Small tables with named rows and columns. After each table, cells are looked up by row and column.

rim:
,nat,dofam,tureke,lemap,sinag,savoda,pako
zepu,114,77,139,145,152,123,127
funan,199,196,144,104,175,153,113
biv,204,212,150,115,170,146,125
nal,81,81,126,120,71,118,146
zifab,137,158,139,157,164,143,117
fut,192,210,146,120,94,156,138
dob,89,102,140,169,107,127,143
varebi,208,192,140,60,160,144,152
nir,113,135,143,141,122,135,144
mililu,180,172,139,58,52,132,149
tekin,96,67,136,161,154,123,119
zaz,172,168,142,98,152,136,116

biv, pako => 125
funan, nat => 199
tekin, nat => 96
dob, sinag => 107
zepu, tureke => 139
funan, savoda => 153
varebi, tureke => 140

Table sebo
	ner	sal	kabelan	zunuso	rel	ginalir
vapim	131	147	141	118	144	115
zabusa	150	148	144	137	150	125
mor	89	97	161	183	149	169
nug	143	147	142	139	146	136
sered	144	136	130	129	130	122
guv	150	152	106	113	118	129
zul	191	221	156	176	197	111
det	109	125	143	131	125	135
kosipit	124	148	193	142	84	164
teza	108	150	167	73	148	73
dif	117	60	60	187	63	237
dudeta	140	98	123	198	87	213
sop	151	125	29	144	207	102

What is the rel of zabusa in sebo?
150
What is the sal of sop in sebo?
125
What is the sal of mor in sebo?
97
What is the ginalir of vapim in sebo?
115
What is the rel of dudeta in sebo?
87
What is the rel of mor in sebo?
149
What is the kabelan of mor in sebo?
161
What is the rel of teza in sebo?
148
What is the zunuso of mor in sebo?
183
What is the ginalir of det in sebo?
135
What is the zunuso of guv in sebo?
113
What is the zunuso of dif in sebo?
187
What is the kabelan of zul in sebo?
156
Row with the largest ginalir: dif

Table zun
fields: bazu, goz, leg, leka, tagules, nas, sidup
kosad: [78, 165, 143, 70, 176, 168, 151]
nesop: [51, 182, 131, 142, 71, 148, 82]
zage: [63, 161, 71, 141, 127, 65, 170]
maka: [65, 161, 127, 170, 64, 177, 107]
ket: [90, 148, 145, 94, 169, 204, 171]
malun: [69, 176, 155, 65, 175, 190, 145]
vipavor: [54, 181, 137, 137, 76, 158, 83]
nisu: [89, 146, 133, 103, 167, 190, 180]
fumoba: [66, 159, 68, 132, 142, 61, 184]
tetivu: [78, 140, 68, 164, 124, 92, 196]
tomer: [53, 170, 119, 183, 49, 165, 100]
goguriv: [73, 143, 57, 159, 147, 86, 227]

nas of nisu = 190
goz of malun = 176
nas of ket = 204
leka of kosad = 70
leka of nesop = 142
tagules of maka = 64
leka of fumoba = 132
leg of ket = 145
sidup of tomer = 100
sidup of nesop = 82
sidup of maka = 107
leka of nisu = 103
leka of tetivu = 164
leg of zage = 71
nas of nesop = 148

ruv =
fields: buza, pavevaz, vil, torutik, zezota, sonuke, gonanen, rizu
vud: [147, 128, 138, 135, 141, 136, 144, 144]
nok: [158, 157, 132, 164, 103, 158, 147, 175]
gom: [155, 131, 137, 145, 149, 147, 145, 137]
geb: [143, 143, 144, 126, 138, 147, 144, 133]
gekamir: [152, 187, 134, 145, 135, 160, 160, 133]
kasoto: [113, 136, 167, 142, 156, 167, 52, 140]
vob: [165, 124, 141, 139, 148, 144, 154, 139]
biguruf: [128, 130, 90, 182, 158, 117, 117, 163]
fif: [104, 121, 117, 95, 144, 147, 102, 117]
ladurop: [128, 96, 110, 139, 118, 178, 156, 128]
vab: [178, 159, 171, 216, 153, 115, 132, 136]
kub: [112, 113, 114, 162, 179, 86, 162, 194]
podifoz: [201, 201, 122, 143, 129, 165, 193, 158]

vab, gonanen => 132
vab, rizu => 136
kasoto, buza => 113
gom, rizu => 137
kub, pavevaz => 113
biguruf, zezota => 158
biguruf, sonuke => 117
ladurop, pavevaz => 96

firen
|  | bapeg | varanub | bekapov | neduz | vizono |
|---|---|---|---|---|---|
| lus | -60.53 | 5.80 | 62.59 | 93.18 | -61.05 |
| tavu | 28.60 | -1.69 | 26.94 | 11.35 | 24.92 |
| sov | -8.32 | -43.75 | -23.37 | -31.31 | 13.35 |
| rulevo | 38.44 | -68.55 | -41.57 | -27.40 | -44.54 |
| pagod | 34.50 | -7.06 | 5.91 | -0.96 | 11.71 |

bapeg of pagod: 34.50
vizono of lus: -61.05
vizono of pagod: 11.71
vizono of rulevo: -44.54
neduz of tavu: 11.35
bekapov of sov: -23.37
neduz of lus: 93.18
bekapov of pagod: 5.91
bapeg of sov: -8.32

dadem
fields: loku, tas, lizav, futo, benukuv, gavubov
raros: [48.20, 41.57, 77.60, 33.65, 63.62, 56.66]
ded: [31.59, 32.09, 40.67, 53.63, 29.84, 35.28]
kug: [51.78, 46.42, 40.18, 55.05, 19.99, 40.39]
viv: [38.70, 43.30, 52.61, 36.12, 30.93, 33.26]
dumo: [34.17, 37.69, 41.18, 47.27, 38.37, 32.91]
bupe: [51.97, 36.70, 45.25, 42.22, 43.80, 33.31]
dav: [28.03, 33.18, 43.02, 18.19, 34.62, 41.23]
zomege: [37.75, 45.69, 42.76, 38.06, 36.69, 34.23]
gigesi: [41.89, 58.90, 69.47, 59.49, 37.07, 7.91]
vuk: [37.00, 46.66, 58.62, 32.61, 30.69, 39.95]
pude: [60.24, 40.47, 67.93, 49.82, 63.35, 53.14]
zefidu: [76.45, 63.24, 56.08, 49.72, 35.68, 53.20]
gigo: [39.83, 52.82, 27.99, 49.14, 64.14, 34.08]
mikip: [54.27, 31.12, 47.39, 61.30, 55.80, 36.81]

gavubov of bupe is 33.31
benukuv of viv is 30.93
loku of ded is 31.59
gavubov of kug is 40.39
futo of gigesi is 59.49
lizav of kug is 40.18
futo of bupe is 42.22
gavubov of gigo is 34.08
lizav of gigo is 27.99
futo of pude is 49.82
tas of gigo is 52.82
loku of viv is 38.70
benukuv of kug is 19.99
futo of zefidu is 49.72
lizav of vuk is 58.62
benukuv of vuk is 30.69
loku of pude is 60.24
lizav of zomege is 42.76

